A small network was shown many inputs. Here are its activations along a few directions, one row for each input.
In each table, some parts of the input vary, and every possible input appears once, in random order.
Descriptions start from the smaller parts, as in this example, which fits no table here: ring(8) and (point or line(9) or (values(3) and line(6))).
Shared parts are said once, and a part with two or three values counts as separate values.
In the rows, zero is written as 128.

Other details of the inputs vary at random and push rows far along two fixed directions, the same in every table; ignore that.

A family of inputs:
r1: [103 154 160 154 164 126 123 153 133 129 135 108]
r2: [159 141 123 146 106 114 141 135 127 129 153 109]
r3: [116 144 120 145 197 143 114 195 113 109 105  92]
r4: [120 102 129  97 166 106  80 128 120 108 103 189]
r5: [116 159 121 152 156 122 124 122 128 108 114 117]
r6: [126 128 108 110 128 117 114 100 121 118 113 154]
r7: [184 132 109 113  18 129 168  52 139 128 160 142]
r8: [120  89 136 116 164 125 120 164 105 143 106 142]
r9: [126  87 123 102 136 144 122 149 117 150 108 138]
r10: [117 179 141 168 106 166 172 110 161 121 150  58]
r11: [106 125 122 120 124 140 131  96 137 138 119 131]
r12: [116  85 141  98 124 114 104 120 121 138 123 186]
r13: [116 154 127 134 151 143 112 131 145 101 116 108]
r14: [129  72 120  82  97 114 120 123 120 149 134 174]
r15: [120 107 112 106 153 127  89 160 128 117 112 141]
r16: [116  98 132  97 143  98 112  96 117 152 116 188]
r17: [ 75 117 139 121 203 115  96 140 120 126  94 159]
r18: [151  67 117  83  89 126 139 118 106 160 124 167]
r19: [ 70 119 133 109 201 123  94 141 120 124  94 153]
r20: [150 132 137 145  83 120 167 121 133 152 165 104]
r21: [188  79 111  97  89 106 128 112  98 152 132 174]
r22: [123 152 135 151 145 127 114 146 131 105 126 117]
r23: [137 136 132 134  60 153 158  95 148 141 154 108]
r24: [139 125 121 133  69 148 164 116 146 146 155  96]
r25: [130 145 136 134  83 141 166  92 145 131 151 112]
r26: [ 90 183 152 174 155 156 146 161 144 113 139  61]
r27: [111  94 146 116 203 113 102 181 100 145 102 140]
r28: [147 120 136 124  66 127 162  76 139 141 151 147]
r29: [119 155 129 139 140 135 113 146 131 103 127 114]
r30: [161 162 116 150  87 116 158  77 131 132 147 118]
r31: [166 131 104 136  94 153 151 133 126 133 131  98]
r32: [125 103 103  88 131 118  92  95 125 124  98 177]
r33: [161 186 120 172  48 161 175  99 156 116 163  60]
r34: [122 178 129 186 157 137 142 178 137 102 139  58]
r35: [102 135 142 152 159 129 134 171 132 127 132  98]
r36: [134  92 143  90 116 102 117  92 126 148 133 191]
r37: [107 169 148 153 205 119 100 159 132  98 115 111]
r38: [136 174 127 188 164 150 153 182 122 111 127  51]
r39: [160  84 101  85  75 110 119 112 119 134 137 174]
r40: [127 126 139 120 162 107  85 144 118 117 120 158]
Each input here is: values(2) and line(4) and line(5).
Question: Changing only the line(5) part turns r10 into r11. The same change can be made to r4. Which row results?
Answer: r5
Question: Changing only the line(5) part turns r20 into r1. The same change can be made to r35. Which row results?
Answer: r12
Question: Which other rows does r39 become when the line(5) part takes its other values? List them by row number.
Answer: r3, r6, r7, r29
Question: Which other rows does r25 become when the values(2) part takes its other values? List them by row number.
Answer: r7
Question: Which other rows does r2 become when the line(4) part takes its other values? List them by row number.
Answer: r15, r34, r39
Question: Which other rows does r40 become when the line(4) part takes its other values? List them by row number.
Answer: r22, r29, r33

A family of inputs:
r41: [142 140 132 140  69 151 168 109 146 140 156  95]
r42: [153  82 107  84 112 116 108 108 111 139 111 182]
r43: [ 72 111 144 113 205 135  82 182 126 116  98 138]
r44: [ 82 116 157 127 222 116  89 183 116 126 104 141]
r45: [165  88 115  96 100  95 114 109 109 136 130 187]
r46: [144 162 121 154 112 148 142 140 140 112 139  81]
r47: [149  80 101  83 114 110 103 109 110 138 110 187]
r48: [ 79 116 140 120 206 132 100 168 121 130  98 128]
r49: [138 139 131 144  86 148 176 105 137 149 146  94]
r50: [115 138 125 100  91 119 108  48 153 109 131 180]
r51: [162  87 121  92 115  97 104 117 108 138 124 189]
r52: [101 147 138 147 144 147 137 154 141 121 132  89]
r53: [156 145 110 140  81 139 148 119 137 117 145 103]
r54: [109 150 155 158 166 129 138 159 130 132 134  95]
r55: [146  74 134  89  95 100 124 102 114 158 137 189]
r56: [131 136 125 142  93 142 168 109 135 147 143 100]
r57: [109 131 136 132 213 108  82 183 112 110 104 135]
r58: [155 144 109 144  94 137 157 112 128 127 136 103]
r59: [154  82 106  86 107 118 111 104 111 138 112 182]
r60: [ 97 147 141 146 155 148 129 161 141 121 129  88]
r61: [134 132 130 140  93 147 169 107 134 147 141 102]
r62: [102 129 124 122 196 129  78 181 124 101 100 126]
r63: [151 170 131 172 120 129 155 139 128 117 145  85]
r64: [138  75 132  90 108  98 118 110 114 156 133 190]
r65: [100 144 136 149 156 144 146 146 132 131 123  91]
r66: [150  79 104  81 114 112 103 108 109 138 110 186]
r67: [115 176 128 140  97 132 146  46 154 114 135 130]
r68: [143 160 119 154 107 148 143 138 138 109 138  85]
r69: [135 159 147 169 105 135 174 127 135 138 156  83]
r70: [105 149 138 154 145 150 153 141 133 132 126  85]
r71: [146 160 119 154 106 149 144 135 139 112 140  84]
r72: [ 82 114 153 125 217 110  92 180 116 126 107 143]
r73: [130 184 141 156  89 112 149  47 154 114 152 132]
r74: [ 72 112 146 114 212 137  80 185 128 117  98 135]
r75: [132 160 136 161 166 125 126 162 123 113 128  97]
r76: [157 144 111 144  90 140 158 110 127 127 135 104]
r77: [168  90 113  97  95  95 115 106 110 139 133 185]
r78: [135  75 119  81  82 121 118 103 127 148 133 180]
r79: [140 163 115 156 114 144 140 142 139 109 139  82]
Question: Changing only one part turns r68 into r76. The same change can be made to r78. Which row results?
Answer: r56
Question: What is each input in this table made of?
Answer: values(3) and (point or (values(2) and ring(6)))
Question: Which other rows does r55 become when the values(2) part takes its other values? List them by row number.
Answer: r57
Question: Which other rows does r54 become when the values(2) part takes its other values? List them by row number.
Answer: r51

A family of inputs:
r80: [130 135 129 141 134 136 136 150 127 129 131 103]
r81: [120 144 131 150 158 136 131 163 126 123 125  94]
r82: [130 175 133 180 131 151 164 156 136 121 143  52]
r83: [151 135 125 143  91 137 160 124 129 138 146 102]
r84: [101 141 136 132 169 128 107 139 133 114 115 127]
r85: [116 101 128 109 172 120  96 162 114 128 107 149]
r86: [165 115 117 124  62 131 161 104 127 146 150 126]
r87: [115 124 133 132 167 129 114 166 121 125 117 119]
r88: [105 173 138 161 160 137 131 141 141 109 128  88]
r89: [118  81 126  76 142 105  84 109 117 132 106 205]
r90: [101 141 137 133 170 126 108 139 132 114 116 129]
r91: [137  73 120  86 124 113 105 130 111 144 117 180]
r92: [175 125 114 119  25 126 168  52 138 144 159 145]
r93: [138 153 127 145  91 134 154  98 140 125 145 111]
r94: [124 114 127 108 122 119 115 106 129 130 123 160]
r95: [120 116 127 109 130 119 112 110 129 126 121 158]
Question: Changing only one part turns r90 into r93. The same change can be made to r87. Which row results?
Answer: r82
Question: What is each input in this table made of?
Answer: values(2) and ring(8)

A family of inputs:
r96: [181 121 107 123  47 136 154  97 130 133 150 127]
r97: [ 58 219 147 175 231 132  86 138 153  70 102  93]
r98: [119 113 136 119 129 132 131 139 125 141 132 128]
r99: [102  20 130  36 189  94  49 144  95 153  77 248]
r100: [134 135 125 144  90 144 168 119 135 145 145  94]
r101: [186 123 108 126  55 127 161  90 123 139 147 129]
r102: [179 121 100 125  50 128 159  93 125 136 149 127]
r103: [143  65 111  65 136 100  76 132 104 131 108 209]
r104: [ 69 169 153 173 219 159 120 205 139 110 111  53]
r105: [119 157 132 158 180 129 118 175 120 107 118  95]
r106: [100  79 140  93 178 112  89 156 109 141 102 178]
r107: [161 109 128 126  53 127 171  93 133 159 161 131]
r108: [103 180 143 148  95 136 157  52 163 116 147 118]
r109: [139 180 131 181 140 137 151 158 137 111 143  62]
Question: What is each input in this table made of?
Answer: values(2) and (point or ring(6))
Question: Changing only the values(2) part turns r102 into r100. The same change can be made to r105. Which row results?
Answer: r106
Question: Which other rows does r97 become when the values(2) part takes its other values? List them by row number.
Answer: r108
